These are the activations of a small neural network, seen along a few directions. Each row is one input.
Each table varies a few parts of the input and shows all the possible inputs, shuffled.
Descriptions start from the smaller parts, as in this example, which fits no table here: one of 2 separate values, together with either a single point or one of 9 places along a line or (one of 5 places around a ring, together with one of 6 places along a line).
Shared parts are said once, and a part with two or three values counts as separate values.
In the rows, 128 means zero.

Other details of the inputs shift rows strongly along two fixed directions, in all tables alike. That doesn't count.

A family of inputs:
r1: [167 116 150 162 151  71 248  75  86  84 155 179 126  84]
r2: [194 101 189 161 152  73 243 107 107 128 157 185 123  90]
r3: [ 81 142  88  86 108 146  88 160 149 141 133  91 142 130]
r4: [139 127  76 185 151  85 199 164 117 127 171  77  68  71]
r5: [140 100 185  91 110 135 109  80 107 114 103 178 170 142]
r6: [141 126 162 113 116 134 123  79 114 108  88 183 136 186]
r7: [151 112 159 111 131 138 120  83 112  95  78 169 141 184]
r8: [110 114 101 108 125 136  66 167 157 159 121  86 124 133]
r9: [132 142  77 182 138  80 197 164 117 136 187  95  60  71]
r10: [139 126 186 101 118 132 124  97 123 112  88 178 147 176]
r11: [104 137  93  99 131 140  81 172 157 142 115  86 122 145]
r12: [ 99 125  94  78 108 155  88 156 152 168 145  89 145 124]
r13: [150 144 184 153 149 163  93  82 114  95  83 167 159 160]
r14: [150 103 193 108 109 130 106  96 120 125  95 184 150 163]
r15: [ 77 165  92 146 120 178  70 147 146 135 133  92 153 115]
r16: [119 137  71 166 136  88 205 148 107 123 193  84  80  51]
r17: [ 93 172 101 159 122 169  62 158 159 143 130  98 131 136]
r18: [118 116 102  95 130 150  83 169 160 168 128  82 128 143]
Description of these inputs: one of 3 separate values, together with either a single point or one of 5 places along a line.
- Which other rows agree with r11 in the choice among 3 separate values? List them by row number. => r4, r7, r8, r13, r18

A family of inputs:
r19: [ 82 128 117  70  90 195  11 138 162 158  91 103 155 196]
r20: [121 121  99 124 130 111 131 148 133 131 133 103 108 125]
r21: [156 115 151 123 142 116 146 103 115 115 116 151 130 134]
r22: [125 124  97 123 132 124 137 147 132 137 134 101 112 124]
r23: [117 124  99 124 120 127 139 143 134 143 143 110 114 120]
r24: [129 124 112 133 139 122 126 152 142 141 141 100 123 120]
r25: [149 114 165 134 133 121 141 112 123 127 123 163 148 121]
r26: [123 130 110 123 130 121 126 143 135 143 145 107 111 113]
r27: [115 135 106 119 132 119 131 144 142 141 147 112 119 116]
r28: [116 125 106 123 118 114 131 147 130 136 140 106 106 119]
r29: [108 146 101 137 131 132 128 138 131 124 144 106 131 106]
r30: [138 119 152 118 121 109 156 107 114 111 120 159 131 138]
r31: [118 127 104 125 129 121 127 140 140 145 147 112 116 114]
r32: [146 122 165 126 131 120 151 111 123 120 128 157 146 133]
r33: [102 130 152  78  93 202  27  82 122 114  63 149 175 202]
r34: [146 141 159 157 132 130 140 104 109 108 116 159 125 135]
r35: [146 123 166 128 135 119 145 117 125 123 122 163 151 123]
r36: [149 125 147 141 142 129 143  97 104  96 114 146 142 125]
r37: [129 124 114 134 143 122 120 158 144 143 136 107 128 109]
r38: [153 116 168 130 129 122 146 110 115 123 125 151 138 130]
r39: [153 117 170 132 133 121 140 116 118 125 120 158 143 120]
r40: [121 148 103 160 142 132 121 147 137 125 133 108 109 124]
r41: [112 122 100 125 118 114 132 144 135 137 142 111 110 121]
r42: [139 146 156 154 133 128 146 104 117 106 118 164 134 137]
r43: [120 127 105 122 121 127 137 147 129 142 140 104 109 118]
r44: [113 149 104 161 130 133 121 142 138 132 142 116 112 120]
r45: [143 122 151 117 124 122 163 106 113 116 120 158 134 137]
r46: [115 141 104 141 129 134 122 138 123 125 142 101 123 104]
- What is each input in this table made of? => one of 4 places along a line, together with either one of 2 separate values or one of 5 places along a line
- Changing only the place on the line of 4 turns r23 into r43. The same change can be made to r44. Which row results? => r34
- Which other rows agree with r27 in the place on the line of 4? List them by row number. => r29, r30, r32, r35, r42, r45
- Change only the choice among 2 separate values in r46. List by row number the other rows that result. => r34
- Change only the place on the line of 4 in r21. List by row number the other rows that result. => r26, r27, r31
